Each row below holds a small network's activations on one input, seen along a few directions.
In each table, some parts of the input vary, and every possible input appears once, in random order.
A made-up example of a description, with smaller parts first: one of 8 places around a ring, together with either a single point or one of 9 places along a line or (one of 3 separate values, together with one of 6 places along a line).
Shared parts are said once, and a part with two or three values counts as separate values.

Other details of the inputs vary at random and push rows far along two fixed directions, the same in every table; ignore that.

Table:
r1: -3.8; 12.0; 3.5; -20.9; -5.8; 22.5; 4.2; -8.3; -4.4; 6.2; -19.6
r2: 10.0; 3.8; 0.1; -1.2; 3.6; -39.1; 37.5; -41.7; -11.0; -14.3; 8.6
r3: 38.7; 11.9; 9.1; -5.0; 5.5; -24.8; 38.3; -29.5; 8.9; -69.6; 14.1
r4: 3.6; 8.5; -0.1; -6.2; 6.6; -40.9; 38.2; -39.2; -7.1; -12.0; 9.9
r5: 13.6; -15.5; 24.0; -12.0; 7.7; 28.6; -14.7; -21.3; -18.2; 63.2; -19.7
r6: -42.2; -20.5; -20.5; 3.5; -12.7; 26.1; -68.4; 63.9; -9.6; 34.5; -17.4
r7: -14.9; 10.1; -15.2; -2.7; 16.0; -41.9; 24.4; -47.8; 12.2; -40.8; -4.7
r8: -19.7; 28.1; -3.8; 54.4; -22.9; -18.2; 11.4; 31.5; 16.2; -10.0; 2.8
r9: -10.4; 24.7; -14.7; 30.6; -50.6; 12.7; -19.6; 81.5; -0.6; -1.3; 28.3
r10: 14.4; -20.8; 0.3; -8.7; -33.7; 48.8; -54.3; 76.4; -13.8; 35.8; 9.5
r11: 15.9; -28.1; 25.7; -55.6; 9.3; 43.7; -22.6; -19.9; -17.2; 31.0; -5.8
r12: 4.9; 31.5; -13.2; 27.1; -22.4; -15.3; 15.1; 45.5; 15.4; -55.2; 5.2
r13: 19.6; 27.2; -7.0; 21.8; -13.2; -22.7; 34.0; 8.6; 13.0; -67.2; 0.9
r14: -3.0; -6.6; 18.7; -41.0; 6.7; 44.2; -9.3; -15.4; -18.4; 29.8; -36.0
r15: 1.1; -6.0; 21.1; -19.4; 20.2; 24.8; -3.9; -34.1; -7.0; 54.6; -40.7
r16: 19.6; 6.0; 14.5; 8.2; 19.4; -26.3; 20.7; -35.4; 18.1; -26.1; 5.9
r17: 7.6; 25.0; -4.1; 22.0; -37.8; 0.7; 4.9; 61.8; -3.6; -10.2; 21.6
r18: -23.5; 28.2; -13.5; 52.4; -28.9; -9.1; -4.9; 41.6; 18.2; 5.4; 3.0
r19: 35.5; 22.8; 7.1; 1.2; -8.7; -39.7; 56.8; -19.9; 15.2; -64.9; 34.0
r20: 2.7; 2.7; -8.2; 4.2; -34.7; 15.7; -25.0; 54.1; 5.8; -3.6; 30.2
r21: -4.4; -14.3; -2.8; -29.4; 26.3; -22.3; -1.1; -53.7; 2.8; -19.1; 4.6
r22: 3.1; -29.1; -16.5; -40.6; 61.5; 76.7; 31.4; -12.5; -23.1; 22.5; -10.8
r23: 6.1; 36.1; 6.3; 37.2; -4.5; -49.8; 55.3; -41.7; 18.3; -32.4; 25.3
r24: 8.9; -3.4; 15.7; -9.1; 26.8; -9.4; 3.7; -55.2; 15.1; -7.6; -0.4
r25: -1.9; 16.4; -4.1; 3.6; -25.1; 21.4; -7.1; 51.7; -4.3; 6.5; -13.1
r26: 4.0; -20.4; 16.8; -19.3; 10.2; 20.4; -24.3; -26.5; 2.3; 46.6; -0.4
r27: 1.3; 22.2; 0.6; 7.1; -4.3; -11.8; 24.0; -1.7; 10.7; -56.6; -3.1
r28: -12.4; -9.8; -9.9; -16.9; 15.1; -6.0; -13.2; -8.9; -3.9; 6.0; -22.3
r29: 4.4; -14.0; 19.9; -2.1; 5.3; 5.3; -8.9; -17.4; 4.1; 23.5; 7.7
r30: -6.1; -32.7; -14.1; -10.5; 67.6; 61.8; 25.6; -26.6; -10.6; 47.7; -14.3
r31: 0.6; 2.7; -9.9; 54.9; -28.6; -0.7; -38.9; 78.4; 15.2; -3.5; 19.3
r32: -10.3; -32.5; -1.5; -40.6; 9.0; 10.9; -32.7; -21.7; -11.1; 38.9; 3.5
r33: 6.0; -16.8; 22.1; -21.2; 18.4; 37.5; -15.4; -33.8; -14.5; 65.8; -47.2
r34: 8.0; 7.9; 17.3; -15.7; -7.5; 13.3; 13.4; -7.9; -13.5; -0.5; 3.7
r35: -1.7; -8.2; 6.4; -42.1; 11.4; 42.3; -25.2; -15.4; -6.2; 15.7; -32.5
r36: -18.4; -2.9; -16.2; 20.6; -9.0; -31.1; -14.6; 28.4; 8.7; -37.3; 26.0
r37: -22.0; -50.3; -32.3; -38.7; 68.8; 59.0; 9.9; -20.5; -28.1; 49.6; -14.1
r38: 15.6; 5.0; 12.8; 7.2; 21.7; -12.6; 22.1; -48.2; 9.8; -11.4; -24.5
r39: 21.6; 23.5; 5.6; -0.1; -6.7; -11.2; 45.6; -19.9; -0.5; -35.7; -12.4
r40: -13.2; 19.9; 1.1; 52.4; -29.5; -10.8; -3.7; 44.7; 6.1; 8.1; 22.2
r41: -20.7; 31.1; -27.7; 47.2; -32.8; -57.4; 24.7; 26.1; 10.0; -39.2; 42.2
r42: -18.3; -10.2; -24.8; 19.6; -20.9; -6.8; -49.3; 77.2; 3.3; -1.1; 19.3
r43: -15.0; 26.6; -11.8; 46.8; -10.5; -23.9; 4.2; 13.4; 27.6; -27.1; 3.3
r44: 6.3; -13.2; 12.1; -25.9; 1.7; 31.2; -29.9; 15.2; -5.4; -5.8; -0.6
r45: 32.3; 12.2; 16.5; -13.9; -4.0; -3.2; 37.7; -28.7; -12.2; -15.9; 2.7
r46: -3.5; -25.7; -2.1; -32.7; 23.7; 9.8; -19.5; -31.2; -14.2; 21.6; -35.9
r47: -28.7; -25.2; -16.9; 10.2; -30.8; 12.9; -61.5; 76.8; -7.9; 33.3; 23.4
r48: 12.5; -7.4; 9.0; -36.3; 10.3; 21.3; -15.0; -18.4; 0.6; -12.8; 0.0
r49: 16.4; 29.5; 12.6; 30.0; -0.6; -42.9; 52.9; -31.9; 11.2; -20.3; 16.3
r50: -12.6; -3.7; -4.7; -19.4; 10.5; -6.6; 4.2; -20.3; -11.0; 20.9; -24.4
r51: 4.0; 1.7; 11.3; -1.1; 20.1; 2.9; 0.6; -26.2; 8.7; 11.9; -28.1
r52: -23.9; 7.7; -8.4; 4.7; 0.3; -26.3; 18.3; -17.0; -2.6; -12.0; -7.9
r53: 0.5; 1.6; -3.7; -9.7; 11.8; -26.6; 31.0; -46.3; -8.1; -7.6; -19.3
r54: -9.5; -31.7; -15.9; 2.7; -27.4; 17.6; -59.6; 68.4; -13.5; 42.3; 13.8
r55: 8.3; 11.6; -1.1; 42.6; -23.4; -24.8; 3.5; 37.7; 19.9; -8.4; 31.8
r56: 31.6; 8.1; 14.6; 21.4; 3.2; -41.1; 44.1; -41.5; 16.5; -30.1; 21.7
r57: 1.2; -17.7; 21.0; -9.4; 21.5; 14.9; -24.6; -22.0; 3.6; 16.8; -8.3
r58: -8.2; 10.9; 7.7; 21.0; 10.3; -12.7; 9.2; -19.1; 15.7; -15.3; -13.5
r59: 9.2; -11.8; 0.2; -19.4; 9.7; -33.3; 19.1; -34.5; -0.1; -11.2; 16.3
r60: -11.9; -14.0; 8.2; -26.8; 12.1; -3.8; 0.9; -38.4; -21.2; 26.1; -4.3
r61: -39.6; 4.7; -27.8; 16.6; -24.6; 0.2; -30.6; 46.6; -2.3; 23.0; -3.9
r62: 23.3; -9.7; 14.0; -36.4; 12.0; 22.2; -12.2; -5.2; -4.1; -8.0; -5.6
r63: -12.4; -19.5; -23.1; 18.8; -22.4; 3.4; -57.2; 75.3; -4.0; 6.4; 13.7
Each input here is: one of 3 separate values, together with either a single point or (one of 4 places along a line, together with one of 5 places around a ring).
Question: The inputs of r39 and r53 match in every part but the choice among 3 separate values. If r14 is changed in the same way as r39 into r53, which row does it become?
Answer: r52
Question: The inputs of r5 and r2 match in every part but the choice among 3 separate values. If r57 is changed in the same way as r5 into r2, which row does it become?
Answer: r36
Question: Which other rows does r28 become when the choice among 3 separate values takes its other values? List them by row number.
Answer: r12, r51
Question: Which other rows does r55 become when the place on the ring of 5 takes its other values? List them by row number.
Answer: r15, r16, r49, r51
Question: Start at r46 and move only the place on the line of 4, one step at a time. The first step leads to r28. Which rows follow, in order?
Answer: r6, r7
Question: Which other rows does r43 become when the choice among 3 separate values takes its other values? List them by row number.
Answer: r7, r35

Table:
r64: 46.2; 9.9; 20.0; -36.0; 1.4; -5.8; 50.7; -39.1; -5.3; -48.1; 20.1
r65: 12.0; -23.5; 13.2; -56.1; 31.6; -18.4; 14.9; -84.6; -14.7; 5.2; -10.3
r66: -20.2; -25.6; -12.2; -6.3; 4.5; 48.2; -30.6; 40.0; -25.2; 67.4; -9.4
r67: -23.1; 19.7; -13.8; 41.8; -32.8; 14.1; -29.3; 69.2; 6.4; 24.3; -14.8
r68: -3.8; -12.1; -8.9; 13.2; -8.9; -14.1; -31.3; 27.7; 7.9; -3.2; 14.3
r69: -10.4; -20.0; 1.9; -36.3; 9.8; 16.2; -39.8; -10.9; -10.2; 21.8; -34.5
r70: 37.5; 39.5; 9.6; 0.9; -13.5; -23.7; 57.8; -12.0; 15.3; -94.1; 11.9
r71: 8.4; -27.0; 36.0; -37.8; 21.9; 16.8; -30.8; -58.0; -8.2; 53.5; -22.3
r72: -11.8; 25.8; -17.8; 36.3; 3.8; -21.3; 42.2; 6.1; 9.7; -38.2; -3.6
r73: 14.7; 27.7; 5.4; 41.2; 4.0; -46.4; 55.8; -38.4; 24.0; -33.7; 16.4
r74: -8.3; 11.0; -6.9; 25.2; -20.5; -3.3; 1.4; 25.8; -1.9; 26.1; 8.0
r75: 5.2; -26.2; 11.4; -23.3; 47.6; 28.1; 11.4; -51.2; -10.7; 37.9; -20.4
r76: -26.3; -32.2; -19.2; -23.5; 4.5; 43.3; -46.8; 37.6; -19.7; 52.7; -1.0
r77: -22.8; 25.1; -32.1; 35.8; -7.1; -30.5; 22.6; 26.9; 19.0; -60.7; 12.7
r78: 5.5; -6.6; 36.5; -49.7; 26.4; 1.1; -0.4; -91.0; -8.3; 22.3; -46.2
r79: -20.4; 3.9; -5.5; 30.0; -46.9; -7.0; -43.6; 66.0; -2.5; 26.9; 19.8
r80: 41.6; 22.1; 9.5; 15.8; -18.7; -12.5; 30.9; 20.0; 16.3; -67.1; 38.1
r81: -23.9; -11.4; -27.2; 28.8; -6.9; 15.2; -35.2; 65.9; 8.4; 7.0; 20.9
Question: Describe the family of inputs behind these rows.
Answer: one of 3 separate values, together with either a single point or one of 5 places around a ring
Question: The inputs of r66 and r75 match in every part but the choice among 3 separate values. If r79 is changed in the same way as r66 into r75, which row does it become?
Answer: r71
Question: List by row number the other rows that have the choice among 3 separate values in common with r67.
Answer: r69, r70, r72, r77, r78
Question: Which other rows does r68 become when the choice among 3 separate values takes its other values? List them by row number.
Answer: r65, r69

Table:
r82: 9.0; 14.1; 5.4; 13.6; -4.2; -3.7; 28.8; 2.9; 7.8; -25.5; 7.0
r83: 5.7; 14.9; -10.3; 23.1; 1.2; -23.4; 38.0; 3.7; 7.8; -48.5; 24.3
r84: 13.8; -6.4; 3.6; -25.7; 0.5; 8.4; 5.8; -12.6; -10.8; -7.6; -3.4
r85: -1.1; -4.7; -1.1; -15.3; -1.1; -3.0; -11.6; -3.2; 5.4; -12.5; 2.9
r86: 2.9; 11.3; 13.8; 1.1; -1.0; -16.9; 1.6; -23.5; 3.2; -6.7; -14.5
r87: -3.5; 13.4; -2.8; 29.9; -2.7; -25.4; 23.0; -13.2; 10.5; -6.5; 11.6
r88: 16.1; -15.5; 13.4; -31.3; 19.0; -7.3; -0.4; -40.7; -0.5; -0.3; -3.1
r89: 7.4; -5.2; 8.0; -11.0; 22.2; 7.5; 19.7; -38.1; -3.4; 19.8; -9.1
r90: -8.2; 2.3; -11.3; 19.9; 11.0; -24.7; 15.7; -11.7; 9.0; -12.9; 6.2
r91: 16.2; 15.9; -7.0; 17.8; -9.7; -29.2; 31.6; 0.1; 8.4; -54.4; 30.0
r92: 19.1; -2.6; 20.3; -16.7; 1.5; -8.1; 3.5; -33.0; 1.2; 6.5; 3.5
r93: 16.5; 1.0; 10.5; -26.8; 6.0; 7.0; 13.0; -26.0; -7.2; -5.6; 2.6
r94: 7.1; -2.4; 3.5; -14.3; -7.6; -14.3; 0.7; -9.6; -1.9; -9.6; 0.1
r95: 19.6; -3.9; 26.3; -26.3; 4.3; -1.8; 4.2; -41.3; 1.8; 5.0; -10.5
r96: -11.7; -0.4; -10.8; 17.5; 5.7; -13.7; 4.7; -7.0; 2.1; 1.0; 4.5
r97: -2.1; 7.9; -2.3; 12.3; -16.4; 29.4; -21.5; 54.2; -2.9; 5.3; -7.0
r98: -24.4; -7.9; -16.9; 12.9; -12.0; 10.7; -26.8; 35.4; -6.9; 29.8; -9.2
r99: 3.4; 14.0; -2.1; 5.1; 2.9; -5.9; 29.3; 0.3; 1.1; -24.3; 12.4
r100: -18.9; -18.1; 0.8; -19.2; 10.1; 34.1; -34.8; -0.4; -15.0; 63.6; -21.5
r101: 20.8; 2.8; 24.4; -28.8; 6.0; -0.6; -1.1; -39.5; -0.2; -1.8; -19.7
r102: -24.9; -16.9; -11.2; -9.1; 11.2; 24.1; -29.6; 4.9; -4.8; 31.2; -16.6
r103: 5.4; -6.9; -2.6; -5.9; 16.7; 6.8; 11.3; 0.0; -1.2; -11.7; 4.1
r104: -12.2; -6.2; -20.2; 18.4; 1.8; 8.0; -11.3; 39.3; 1.6; 10.0; 4.1
r105: 23.9; -11.7; 20.9; -31.8; 9.2; 22.1; 0.7; -32.6; -10.0; 17.7; -3.6
r106: -1.0; 21.3; 0.1; 21.1; -0.1; -21.8; 20.9; -17.8; 10.2; -19.1; -9.0
r107: -2.9; -9.3; -8.6; -13.4; -8.3; 27.3; -26.2; 32.0; -3.4; -1.1; 3.3
r108: 6.4; 14.1; -3.3; 28.3; -38.0; 6.3; -11.9; 61.0; 7.6; -15.0; 18.8
r109: 22.2; 31.1; 3.6; 18.4; -17.6; -23.3; 30.0; 2.6; 12.2; -57.5; 11.8
r110: -6.6; 10.1; -8.9; 19.7; -10.5; 14.1; -11.5; 37.9; 2.0; 9.0; -11.6
r111: -3.6; 2.6; -4.1; -6.5; 15.1; 2.8; 17.3; -17.2; -3.6; 10.3; -5.3
r112: 2.8; -6.8; 8.9; -12.8; 15.5; 18.9; 7.2; -22.2; -3.1; 25.5; -19.7
r113: 9.8; 1.7; 11.9; -20.5; 0.1; -9.3; 1.7; -22.7; -1.0; 0.4; 2.8
r114: -4.2; -7.8; -6.0; 8.6; -21.8; 4.5; -38.5; 45.7; -0.9; 10.9; 13.8
r115: -4.9; -26.4; 13.6; -30.8; 21.0; 11.4; -24.9; -38.7; -15.1; 39.4; -17.3
r116: -11.7; 9.4; -22.3; 29.7; -26.4; 3.8; -4.2; 71.2; -0.6; -18.1; 15.8
r117: -5.2; -8.1; 1.6; 1.2; 8.5; -19.1; -5.3; -14.1; 2.4; -0.2; 1.9
r118: -23.4; -10.4; -8.2; -0.3; -5.4; 6.5; -35.2; 21.0; -0.6; 14.5; -4.0
r119: -10.5; 27.0; -8.1; 37.7; -20.8; -49.0; 19.9; 11.9; 13.6; -34.6; 24.9
r120: -3.7; -7.3; -7.1; -13.0; 16.1; 4.9; 14.5; -18.7; -8.8; 9.4; -15.0
r121: 17.5; -10.7; 4.5; -20.5; 11.6; 5.8; 4.5; -15.0; -2.8; -11.3; 4.6
r122: -9.8; 1.2; -2.5; 5.3; -7.2; -24.0; 1.1; -5.4; -1.6; -6.0; -0.8
r123: 3.8; 8.2; 12.3; 11.4; -0.6; -31.3; 17.9; -32.9; 6.6; -7.3; 8.8
r124: -0.3; 14.8; 9.6; 21.2; -12.2; -31.7; 15.1; -11.6; 12.3; -17.5; 5.3
r125: -2.4; -0.8; -3.4; 16.7; -15.9; 26.0; -17.2; 51.7; -3.1; 17.7; 10.9
r126: -22.8; -8.8; -23.1; 5.4; 0.3; 25.8; -24.4; 42.0; -1.3; 17.4; -5.5
r127: -0.6; -17.8; -0.5; -21.4; 29.6; 16.5; 4.3; -31.9; -10.5; 24.5; -14.4
r128: -16.7; -0.1; -3.7; 23.9; -16.2; 13.5; -24.2; 35.0; 3.0; 30.5; -6.6
r129: -12.0; -15.9; -8.3; -18.7; 8.4; 41.6; -25.1; 27.7; -8.6; 16.0; -8.7
Question: Describe the family of inputs behind these rows.
Answer: one of 6 places around a ring, together with one of 8 places along a line
Question: The inputs of r89 and r127 match in every part but the place on the line of 8. If r92 is changed in the same way as r89 into r127, which row does it become?
Answer: r114
Question: The inputs of r116 and r82 match in every part but the place on the line of 8. If r94 is changed in the same way as r116 into r82, which row does it become?
Answer: r95
Question: Which other rows does r102 become when the place on the ring of 6 takes its other values? List them by row number.
Answer: r85, r107, r118, r126, r129
Question: Start at r102 and move only the place on the line of 8, one step at a time. The first step leads to r90. Which rows follow, in order?
Answer: r96, r98, r100, r87, r128, r106
Question: Which other rows does r86 become when the place on the line of 8 takes its other values? List them by row number.
Answer: r115, r117, r118, r119, r122, r123, r124
